Each row below holds a small network's activations on one input, seen along a few directions.
Each table varies a few parts of the input and shows all the possible inputs, shuffled.
Descriptions start from the smaller parts, as in this example, which fits no table here: line(4) and (point or ring(9) or (values(3) and ring(8))).
Shared parts are said once, and a part with two or three values counts as separate values.
(in the rows, 128 means zero)

Other details of the inputs shift rows strongly along two fixed directions, in all tables alike. That doesn't count.
These rows show it; all are for the same input, with only those details redrawn:
[ 96  90 114 130 136 138 150 145 158 104 139 110 120]
[151 155 168 131 106 125 153 119  62 142 131 152 148]
[114 126 134 138 123 125 152 129 123 129 133 127 137]
[145 113 159 108 119 148 150 140  76 106 141 143 128]
[115 123 135 137 123 127 152 131 121 127 133 127 135]
[117 155 140 156 114 108 154 114 115 155 125 132 152]
[104 147 127 159 119 106 153 116 137 152 125 123 148]
[134 180 155 159 103 101 155 104  86 171 121 145 162]

Rows:
row 1: [141  96 135  91 131 155 125 133 107 100 118 121  67]
row 2: [ 98  81  73 148 126 112 130 130 182 116 132 124 106]
row 3: [128 166 101 149 118  95 120 134 156 157 121 111 152]
row 4: [136 122 138  95 132 177 119 140 128 102 134 134 121]
row 5: [112  69  94 103 109 151 139 167 160  78 140 120  86]
row 6: [ 77 146 119 164 144 117 137 107 191 160  99  87 134]
row 7: [124 176 147 143 151 105 107  88 124 154 126 156 128]
row 8: [141 168 142 159 142  99 120 113 125 174 122 122 195]
row 9: [124 173 114 136 115 129 122 112 149 155 112 136 132]
row 10: [142  68 106 108 120 152 110 162 150  87 133 131 123]
row 11: [159 168 181 103 118 149 103 121  91 117 130 175 138]
row 12: [154 111 168  84 112 180 126 146  91  95 118 128 100]
row 13: [145  63 103  89 140 157 103 177 159  77 144 112 121]
row 14: [151 155 168 131 106 125 153 119  62 142 131 152 148]
row 15: [113 140 152 123 143 146 127 114 132 132 115 116 130]
row 16: [ 88 177 116 167 150 116 131  96 180 174 114 112 162]
row 17: [ 76 150  88 159 153  94 105 102 218 145 119 124 111]
row 18: [164 106 141  93 160 139 121 146  75 103 152 125 115]
row 19: [ 85 157  93 176 142  72 140 108 165 173 125  96 127]
row 20: [142 137 135 145  90 125 134 124 113 137 126 155 157]
row 21: [160 132 162  77 122 163 100 142 100  87 134 174 104]
row 22: [128 134 143 128 139 128 132 105 108 144 112 117  98]
row 23: [164 157 165 148 119 115 125 111  77 160 119 154 188]
row 24: [164 142 127 113 135 112 120 133  88 132 138 130 125]
row 25: [ 96 185 144 159 151 107 112  94 170 160 117 138 160]
row 26: [157 153 146 153 109 101 136  95  64 162 128 168 146]
row 27: [117  96 119 104 124 149 131 167 143  89 144 106 110]
row 28: [145  57  99  92 160 144 105 161 146  83 149 112 106]
row 29: [ 65 121  93 157 153 106 141 138 204 135 132  77 135]
row 30: [141  92 120 133 145 123 117 126 117 123 135 134 132]
row 31: [178 155 160 106 115 136 120 146  72 125 138 137 157]
row 32: [ 94 148 104 163 160  98 130 129 185 155 128  86 168]
row 33: [158 169 157 115 113 123 120  96  70 150 109 148 107]
row 34: [107  83 107 118 111 149 143 159 159  89 141 116 108]
row 35: [125 191 135 148  97 111 121 100 133 172  94 131 132]
row 36: [160  84 135  92 136 160 106 168 125  88 146 121 146]
row 37: [180 140 142 131 108 108 116 111  65 148 124 164 145]
row 38: [155 174 176 115  99 146 121 111  80 143 109 145 137]
row 39: [119  98 133 102 157 153 121 121 126 106 128 115  84]
row 40: [ 85 120  69 175 103  99 132 126 212 144 117 120 138]
row 41: [ 85  92  86 124 180 146 122 124 191 112 137 100  95]
row 42: [ 97 167  89 170 122  67 137 109 159 173 119 105 122]
row 43: [112  62  91 107 128 137 141 152 147  83 145 119  72]
row 44: [151 105 123 122 160 121 112 131 115 129 141 121 139]
row 45: [ 94 147 102 152 110 116 128 119 191 153  92  99 109]
row 46: [148  91 153 110 125 158 136 141  89  96 142 154 139]
row 47: [133 102 117  93 113 144 129 168 123  90 138 119  95]
row 48: [182 136 162 124  96 137 116 132  72 131 126 161 170]
row 49: [114  81  94  92 161 163 117 139 163  87 139 119  77]
row 50: [133  96 128 117 129 131 146 132  93 110 144 136  96]
What do these inputs look like to the network? -> ring(5) and (line(4) or ring(6))
The inputs of row 32 and row 31 match in every part but the ring(5) part. If row 29 is changed in the same way as row 32 into row 31, which row does it become? -> row 27
The inputs of row 15 and row 33 match in every part but the ring(5) part. If row 6 is changed in the same way as row 15 into row 33, which row does it become? -> row 1
Change only the ring(5) part in row 40. List by row number the other rows that result. -> row 2, row 20, row 26, row 46
Start at row 42 and move only the ring(6) part, one step at a time. The first step leads to row 43. Which rows follow, in order? -> row 2, row 37, row 28, row 24
List by row number the other rows that have the ring(5) part in common with row 50. -> row 7, row 18, row 19, row 22, row 26, row 30, row 39, row 41, row 44

Rows:
row 51: [183 145 186  76 133 165 102 139  61 102 135 154 134]
row 52: [137 118 137 126 120 127 156 140  85 128 137 110 125]
row 53: [ 95 180  88 177  80  82 132  95 175 181  92 125 108]
row 54: [146 144 179  96 143 151 136 101  54 119 128 159  82]
row 55: [ 65 178  91 176 144  98 117 115 240 169 110  89 161]
row 56: [106 161  97 190 113  67 134 117 170 174 126 122 182]
row 57: [160 189 168 169  72 106 151 104  66 179 117 171 201]
row 58: [108 214 131 161  97  91 130  67 129 188  95 152 104]
row 59: [143  53  89 107 158 130 117 158 134  88 158 121 114]
row 60: [187 133 187  80 140 166 100 127  56 111 127 157 131]
row 61: [181 131 156 133 109 114 128 122  55 142 135 165 164]
row 62: [112  89 142  95 143 192 118 154 167  79 127 116 123]
row 63: [ 84  48  72 125 143 142 136 181 213  74 156  97 124]
row 64: [101  69 130 103 173 152 149 141 123  89 146 102  87]
row 65: [110 107  93 138  98 117 148 146 158 126 119 103 107]
row 66: [130  90 104  96 182 148  94 141 160  99 139 106 103]
What do these inputs look like to the network? -> ring(6) or (values(2) and line(5))
Change only the values(2) part in row 61. List by row number the other rows that result. -> row 60

Rows:
row 67: [108 167  89 180 107  87 147 107 148 188 117 105 154]
row 68: [123 153 106 150 110  99 131 136 159 149 119 127 152]
row 69: [116 135 136 124 126 127 140 122 112 127 123 117  96]
row 70: [128  66 111  85 151 177  97 160 170  68 127 109  89]
row 71: [173 117 157 109 114 124 133 138  52 118 142 147 142]
row 72: [113 109 140 118 144 152 116 144 156  98 138 125 134]
row 73: [114  96 119 131 120 140 142 124 130 121 127 140 104]
row 74: [140  81 124 111 140 147 118 126 122 106 131 136 112]
row 75: [121 106 120  98 161 139 105 144 152 105 131 105  94]
row 76: [157 159 165 124 122 132 147 117  68 147 119 150 151]
row 77: [161 151 189 115 112 151 131 126  68 124 129 154 148]
row 78: [148  60 138  86 137 167 130 145  90  77 149 156  85]
row 79: [127 123 120 135 128 120 121 116 129 131 132 156 119]
row 80: [127 189 139 137 122 108 112 109 134 167 106 121 131]
row 81: [169 197 180 127 106 113 132  98  44 177 104 141 135]
row 82: [191  92 178  87 116 149 129 154  30  91 152 154 127]
row 83: [138 125 141 100 117 146 129 132 100  95 136 156  93]
row 84: [127 123 136 139 102 123 133 142 134 125 129 122 141]
row 85: [102 137  82 154 111 115 139 131 179 148 127  99 135]
row 86: [159 175 160 146  89 104 121 124  84 154 124 151 166]
row 87: [ 92  57  76 123 162 143 103 139 216  92 135 109 105]
row 88: [ 98 149 102 158 157 100 126 119 187 153 123 119 154]
row 89: [184  85 167  71 130 184 119 146  52  84 125 140  96]
row 90: [105 104 122 133 157 129 131 128 150 119 136 114 138]
row 91: [120 172 137 147 129  92 135  99 108 164 119 125 118]
row 92: [124 121 148 137 147 125 129 122 120 129 135 127 145]
row 93: [111 136 100 163 114  95 151 130 157 157 115 110 146]
row 94: [143 122 128 128 142 126 115 117 124 136 115 120 122]
row 95: [122 164 151 142 117 127 134 113 122 148 120 134 159]
row 96: [110 129  85 155 135  88 128 138 182 144 127 114 146]
row 97: [127  60 152  93 149 179 132 159 115  71 145 120 109]
row 98: [132  95 120 102 160 159 131 137 119 103 151 118 116]
row 99: [ 93 130  66 171 135  89 138 120 187 164 132  91 141]
row 100: [114 169 118 157 124  87 131  98 133 156 125 145 122]
row 101: [140 140 121 133 143 119 101 117 143 141 114 124 129]
row 102: [ 90 152 116 155 139 114 121 118 185 145 121 117 157]
row 103: [100 115 107 141 113 133 137 123 166 127 121 136 111]
row 104: [121 138 116 163 123  88 119 127 152 147 133 121 157]
row 105: [127 193 146 142 111 106 127 102 127 177 100 117 133]
row 106: [109 132 111 162 110  99 143 127 141 152 121 110 151]
row 107: [ 86  71  85 127 135 152 121 136 215 100 121 105 106]
row 108: [105 158 115 163 125  86 144  95 134 160 123 133 118]
row 109: [125  87 124 105 163 147 136 146 139  97 140 122 120]
row 110: [146  70 150  73 162 176 112 160 104  63 156 139 116]
row 111: [161 166 153 108 126 153 122 121  79 134 136 151 143]
row 112: [158 138 168  95 100 151 143 126  57 105 132 167  97]
row 113: [120 101 129 102 142 162 137 152 151  94 131 124 120]
row 114: [ 58 132  81 150 145 110 120 128 226 127 120  87  97]
row 115: [133  94  91 112 140 136 119 152 143 104 153 115 118]
row 116: [124 194 123 177  94  75 126 109 137 185 113 134 180]
row 117: [ 75  58  69 125 151 152 104 145 242  87 128 101 101]
row 118: [121 163 147 123 111 123 135 117 114 138 118 125 107]
row 119: [141 108 124  96 160 161 117 139 118 100 153 130 121]
row 120: [176 167 141 117  97 130 125 129  68 142 134 151 146]
row 121: [157  82 127  98 133 136 139 159  99  95 143 132 119]
row 122: [ 98 140 103 141 136 141 135 122 174 139 129 105 134]
row 123: [175 126 155 106 115 124 120 142  63 116 144 154 146]
row 124: [160 182 165 165  85  90 144 107  61 179 116 145 171]
row 125: [132 177 139 146 134  93 125  99 115 176 110 115 131]
row 126: [126  69 132  87 132 165 146 148 103  70 143 135  69]
row 127: [108 129 111 148 106 111 136 137 161 137 124 112 146]
row 128: [ 84  81  91 114 165 153 124 159 221  87 134 103 116]
row 129: [133  99 125 104 131 161 114 141 150 103 114 113 104]
row 130: [171 129 163 115 105 147 127 111  55 134 118 160 130]
row 131: [101 145 128 159 133 116 140 112 141 153 117 116 155]
row 132: [112 199 129 163 128  77 123  93 131 181 115 127 132]
row 133: [170 145 183 111 134 139 116 123  61 122 142 161 152]
row 134: [163 117 143  99 102 143 142 155  94 107 130 142 128]
row 135: [116 140 118 142 112 124 123 114 145 135 122 154 123]
row 136: [122 168 126 152 127 122 143 103 114 169 123 122 150]
The inputs of row 72 and row 92 match in every part but one. If row 116 is changed in the same way as row 72 into row 92, which row does it become? -> row 71
The inputs of row 124 and row 82 match in every part but one. If row 89 is changed in the same way as row 124 into row 82, which row does it become? -> row 94
What do these inputs look like to the network? -> ring(5) and (ring(6) or (values(2) and line(4)))
Change only the ring(6) part in row 107. List by row number the other rows that result. -> row 103, row 105, row 112, row 118, row 129
